A small network was shown many inputs. Here are its activations along a few directions, one row for each input.
In each table, some parts of the input vary, and every possible input appears once, in random order.
A made-up example of a description, with smaller parts first: line(6) and (point or ring(11) or (values(3) and ring(5))).
Shared parts are said once, and a part with two or three values counts as separate values.
In the rows, 128 means zero.

Rows:
r1: [140 113 133 150 121 127 120 118  96  73 126 112 147]
r2: [132 120 133 146 111 127 110 113  86  67 141 106 142]
r3: [173 100 120 131 128 144 133 116 115 105 105 104 159]
r4: [141 130 115  91 130 121 114 135 115 117 132  96 123]
r5: [156  91 129 152 136 124 134 117 130 120  99 130 150]
r6: [141 133 117  96 121 125 112 124 104 102 135  96 123]
r7: [ 44 184 145 160 131 130 162 159 202 233 143 212  92]
r8: [ 84 164 134 116 147 131 155 142 192 241 134 190  88]
r9: [153 125 125 125 106 144 112 113  82  71 142  86 150]
r10: [ 60 170 143 134 131 128 170 170 186 237 129 197  91]
r11: [120 126 122 111 135 103 112 135 118 112 130 117 115]
r12: [151  94 127 152 132 126 131 118 118 101 105 127 150]
r13: [162 118 126 130 117 144 121 117  92  77 126  91 155]
r14: [142 121 117  92 136 121 120 133 123 131 129  96 120]
r15: [ 93 156 135 112 158 140 138 129 204 246 144 197  92]
r16: [120 129 124 117 126 108 110 125 107  97 133 117 114]
r17: [ 50 191 145 168 132 132 160 160 213 224 160 222  94]
r18: [120 117 124 113 140 103 118 134 126 127 127 117 112]
r19: [168 106 125 130 117 145 129 111 106  89 115  99 160]
r20: [124 127 130 128 119 117 108 124  97  79 139 112 124]
r21: [145 132 122 107 114 134 110 124  94  84 140  91 133]
r22: [178  96 121 131 132 143 136 115 127 124 100 107 159]
r23: [146 101 132 151 122 127 128 113 110  85 114 121 152]
- What do these inputs look like to the network? => line(5) or (values(2) and line(9))
- Start at r5 and move only the line(9) part, one step at a time. The first step leads to r12. Which rows follow, in order? => r23, r1, r2, r20, r16, r11, r18
- Start at r17 and move only the line(5) part, one step at a time. The first step leads to r7. Which rows follow, in order? => r10, r8, r15

Rows:
r24: [107 154 114  31 117 103  91 142  94 103 176  81  83]
r25: [165 107 129 176  78 137 128 108  63  19 115  83 182]
r26: [175  98 143 175 129 175 160 111 172 166  95 173 176]
r27: [150  64 136 157 149 118 153 110 140 149  59 156 153]
r28: [ 70 190 130 104  88 106 105 145  63  38 169 103  93]
r29: [ 72 169 123 132 128 113 147 167 175 197 142 166  83]
r30: [206 106 107  93 124 155 121 110  82  88 100  42 161]
r31: [161  87 128 176 139 147 173 135 166 155  68 160 158]
r32: [196  76 117 100 125 139 120  96  93  77 112  58 158]
r33: [169  78 136 169 113 135 108 109  68  42 127  76 176]
r34: [ 73 160 134 123 141  93 141 160 158 192 144 163  79]
r35: [ 81 183 145 129 122 141 143 139 183 207 162 173 101]
r36: [ 55 145 131 111 136  89 118 145 153 190 133 161  76]
r37: [122 178 102  29 116 117  88 155  79 117 164  69  91]
r38: [ 69 181 132 137 129 136 155 161 189 206 152 167 110]
r39: [ 98 154 118  77 144  77  63 131 113  75 169 113  73]
r40: [163  76 137 168 155 124 172 128 148 150  71 156 157]
r41: [ 75 163 137  98 122 103  79 151  67  67 187  98  89]
r42: [162  99 136 180 136 165 175 133 177 165  85 165 187]
r43: [ 83 180 140 129 139 152 132 112 167 200 170 181  95]
r44: [186  71 108 145 146 106  96  87 108  53 111  94 163]
r45: [179  98 135 177 137 182 149  80 158 162 105 180 172]
- What do these inputs look like to the network? => values(2) and (line(5) or line(6))
- Changing only the values(2) part turns r41 into r33. The same change can be made to r35. Which row results? => r26
- Change only the values(2) part in r34. List by row number the other rows that result. => r40

Rows:
r46: [204  74 115 114 120 131 102 101  58  25 107  50 172]
r47: [124 129 125 111 142 125 132 130 152 171 124 141 114]
r48: [106 157 127 110 125 130 124 139 134 146 149 131 109]
r49: [131 137 125 112 132 138 135 131 145 160 130 131 124]
r50: [113 137 136 153 119 131 132 128 129 118 135 145 132]
r51: [138 120 133 154 128 141 141 121 138 133 116 144 145]
r52: [182  93 115 114 109 121  92 104  47   8 124  46 159]
r53: [106 138 136 146 122 127 133 133 130 131 136 144 124]
r54: [100 148 128 110 136 117 123 139 141 157 142 142 100]
r55: [100 147 130 123 130 118 130 141 139 147 137 145 107]
r56: [125 128 127 124 137 127 138 133 149 161 118 144 121]
r57: [129 123 129 139 136 130 139 131 150 152 119 144 131]
r58: [131 121 133 147 130 136 142 126 140 145 117 143 137]
r59: [104 141 133 138 128 120 130 138 140 138 138 145 117]
- Changing only one part turns r57 into r59. The same change can be made to r58. Which row results? => r53
- What do these inputs look like to the network? => values(2) and (point or line(6))

Rows:
r60: [166 106 114 126 131 137 143 135 135 132 103 102 145]
r61: [169 117 118 109 133 151 135 133 136 129 116 108 152]
r62: [159 103 118 120 144 107 133 135 134 121  99 113 135]
r63: [109 143 132 174 124 143 158 144 162 162 121 165 130]
r64: [114 118 128 111 152 109 125 117 139 158 120 147 105]
r65: [117 168 139 151 121 159 138 121 159 169 160 169 125]
r66: [148 105 112 102 156 105 111 116 134 121 123 113 119]
r67: [140 101 124 140 135 110 106 103  92  59 129 111 134]
r68: [138 131 132 119 131 156 148 135 141 166 113 141 137]
r69: [152 100 114 108 140 107 116 125 136 123 108 117 124]
r70: [139 104 132 140 136 118  89 103  89  63 142 109 134]
r71: [116 119 136 111 151 117 109 116 137 160 133 145 103]
r72: [167 125 114 104 128 152 126 112 138 133 124  98 148]
r73: [ 98 129 137 176 125 127 163 151 157 165 116 166 141]
r74: [ 35 210 138  93 104  99 117 173 132 137 196 135  61]
r75: [118 111 127 114 136 112 131 127 138 161 106 151 110]
r76: [142  97 129 145 119 112 110 111  93  62 114 116 138]
r77: [147  95 139 167 107 125 141 126  92  76 103 102 164]
r78: [150  99 132 156 122 112 129 122  93  62 106 113 149]
r79: [ 86 140 135 152 144 111 128 125 165 155 142 176 109]
r80: [113 154 139 161 126 154 151 144 164 162 135 171 137]
r81: [ 58 190 126  52 116 102 110 166 101 138 176 104  57]
r82: [156 103 131 161 107 140 139 121  94  74 111 102 159]
r83: [113 164 137 156 122 156 143 123 167 166 142 163 131]
r84: [ 92 180 103  44 120  97  87 164  93 105 177  70  76]
r85: [158 120 131 141 104 156 120  99  97  71 132  96 164]
r86: [ 87 182 117  85  97  95  76 149  51  47 173  71  96]
r87: [135 120 127 135 130 143 155 136 139 166 100 135 130]
r88: [149 107 120 102 155 112  94 115 131 124 137 111 118]
r89: [159 113 133 145 109 155 128 119  95  68 123 106 168]
r90: [137 140 129 113 127 157 140 114 143 170 121 132 132]
r91: [142 144 131 107 126 161 135 111 134 174 139 138 125]
r92: [171 128 115  96 127 156 121 109 127 137 143 105 143]
r93: [125 115 132 127 142 112 147 137 138 157  97 147 123]
r94: [ 97 136 137 164 136 115 150 144 162 153 119 176 126]
r95: [161 124 129 135 103 160 114  95  86  74 150 102 161]
r96: [156  97 122 133 132 122 146 141 133 134  96 102 152]
r97: [ 91 132 133 154 130 113 134 135 163 158 128 180 113]
r98: [ 89 141 142 152 143 118 113 124 163 157 154 173 106]
r99: [124 108 134 139 130 127 159 143 135 169  95 136 139]
- What do these inputs look like to the network? => line(4) and (point or line(9))
- Changing only the line(4) part turns r62 into r93. The same change can be made to r84. Which row results? => r81
- List by row number the other rows that have the line(4) part in common with r77. => r67, r70, r76, r78, r82, r85, r86, r89, r95
- Change only the line(9) part in r62. List by row number the other rows that result. => r60, r61, r66, r69, r72, r88, r92, r96
- List by row number the other rows that have the line(4) part in common with r65. => r63, r73, r74, r79, r80, r83, r94, r97, r98
